[-1.667, -5.334,  1.501, -8.172,  5.196,  3.062]	-8.172

array([[-0.482,  2.045, -3.871,  8.341, -5.529],
       [ 4.947, -2.762, -1.472,  0.520, -3.681]])	-1.472

array([[ 3.437,  5.756, -5.002, -1.115,  2.407, -6.573, -3.464],
       [ 5.215, -5.157,  6.457, -0.499,  2.108,  5.675, -3.358]])	2.108

[-2.463, -0.306,  7.518,  4.404,  0.194,  2.843, -1.668]	0.194

array([[-1.016, -3.684,  5.113,  0.063,  0.091],
       [-1.222, -5.282,  7.696,  0.285,  0.192]])	7.696

array([[ 1.642,  1.430, -6.403,  0.180, -0.597,  2.076],
       [ 0.108, -0.487, -0.424,  0.761, -0.563,  0.249]])	0.761
---
(2.469, 6.516, -3.744, 5.128, -1.480) -> -3.744
(-4.084, 1.200, 2.568, -2.259, 7.321) -> 2.568
(-0.922, -0.595, -6.378, 3.462, -1.812) -> -6.378
(-0.773, 1.182, -8.250, 0.548, 0.398) -> -8.250
(4.689, 4.981, -5.657, -7.489, -0.877) -> -5.657
(3.961, -6.197, 6.147, -7.323, 6.680) -> 6.147
(3.956, -6.421, 2.039, 5.740, 4.812) -> 2.039
(3.287, 0.759, 1.655, 3.611, 6.948) -> 1.655
(-6.861, -1.148, 7.144, 0.152, -8.594) -> 7.144
---
array([[ 5.698,  1.746,  4.845,  0.501],
       [-1.608, -6.657, -5.521,  2.236],
       [-5.209,  2.356, -0.359, -0.864]]) >> 4.845

array([-2.290,  8.429,  2.804, -5.004,  3.991]) >> 2.804

array([[-2.681,  8.333, -1.878,  5.003,  4.217,  3.490],
       [-4.342,  1.079,  3.415, -1.697, -1.470, -1.973]]) >> -1.878

array([ 0.166,  4.358, -4.684, -6.902]) >> -4.684

array([[ 1.825, -0.913, -3.665, -1.516, -2.064],
       [-5.790, -3.801, -7.127, -2.473, -2.335]]) >> -3.665

array([[-2.032, -3.184,  0.229, -4.766, -7.229],
       [ 2.036,  0.974,  3.068,  6.361,  2.547]]) >> 0.229
---
array([[-2.722, -3.128, -1.891, -0.551,  1.950],
       [-0.708, -2.772,  3.445,  3.193, -0.021],
       [-3.293, -2.463,  0.272,  7.834,  0.915]]) out -2.463

array([[ 0.676, -1.362,  3.664, -2.809,  0.562,  0.283, -4.296],
       [-7.519, -0.536, -3.974, -0.134, -1.124,  0.382,  1.212],
       [-3.020, -1.066,  0.171,  3.457,  2.558,  0.015, -5.085]]) out -1.066

array([[-7.291, -5.474, -1.870, -3.240],
       [-6.018, -5.380, -0.763, -1.067],
       [-7.524, -4.007, -1.706, -3.424]]) out -4.007

array([[-1.308,  1.845,  5.902, -0.088,  0.700,  1.287, -2.436],
       [-0.347, -0.380,  5.166, -0.487,  1.700,  3.910,  2.630],
       [-8.523,  0.504, -3.848,  4.750,  3.314,  3.248, -4.295]]) out 0.504

array([[-0.486, -6.210, -2.674, -1.045,  2.014],
       [-1.311, -3.124, -4.869, -3.136,  3.455],
       [-1.248,  1.856,  7.501,  1.198,  2.640]]) out 1.856

array([[-1.260,  3.044,  0.804, -8.490,  3.264],
       [-0.569,  1.602, -0.248,  0.914, -0.432],
       [-0.140,  0.283, -0.080,  0.195, -0.134]]) out 0.283

array([[-6.715, -1.272,  2.631, -2.949],
       [ 7.076,  0.953, -6.181,  3.167],
       [-0.467, -2.476, -6.989,  2.301]]) out -2.476
---
Input:
[[-20.91  -8.64   4.19   6.62   3.20  14.85  -0.72]
 [ -1.12  -5.38   5.08   3.81  15.90 -14.76   5.54]
 [-18.99  -2.71  -0.39 -19.67  -2.95  22.41  -3.81]]
Output: -20.91, -3.81

Input: [ -39.670 -129.362  -64.991  114.529 -176.685 -148.497]
Output: -39.670, -148.497

Input: [ 1.56 -0.81 -1.08  0.69 -0.64  0.08]
Output: 1.56, 0.08

Input: [  2.749  10.367  -6.026 -15.586  -8.536]
Output: 2.749, -8.536

Input: [-176.768  -52.299   99.841   69.601  181.224]
Output: -176.768, 181.224

Input:
[[  -8.574  -89.201   40.672  -51.392  -13.023 -178.424   68.250]
 [ 104.920  170.243   22.775  184.849   55.717  105.800   15.782]
 [ -12.898  -29.520  -26.616  -55.650   12.048  -37.152    5.449]]
Output: -8.574, 5.449
---
[-2.700,  7.266, -5.690, -0.336,  4.626] Answer: -2.700, 4.626

[-0.989,  7.412,  5.875, -5.081, -6.138, -3.157, -4.771] Answer: -0.989, -4.771

array([[-2.269,  0.972, -0.475,  3.489,  0.813, -0.702],
       [-3.013, -6.619,  5.703,  7.715, -6.079,  4.031]]) Answer: -2.269, 4.031

[-3.709, -0.255,  7.805,  0.588,  4.834] Answer: -3.709, 4.834

array([[-4.378,  1.569,  5.444, -1.354,  0.446],
       [-6.609,  1.356,  1.715, -4.890, -6.075]]) Answer: -4.378, -6.075

array([[ 8.211,  0.405, -5.037,  1.855, -1.819],
       [ 7.843,  0.103, -4.643,  1.219, -1.960]]) Answer: 8.211, -1.960

[ 2.972,  3.926,  0.755, -4.824, -8.183, -5.551,  2.384] Answer: 2.972, 2.384
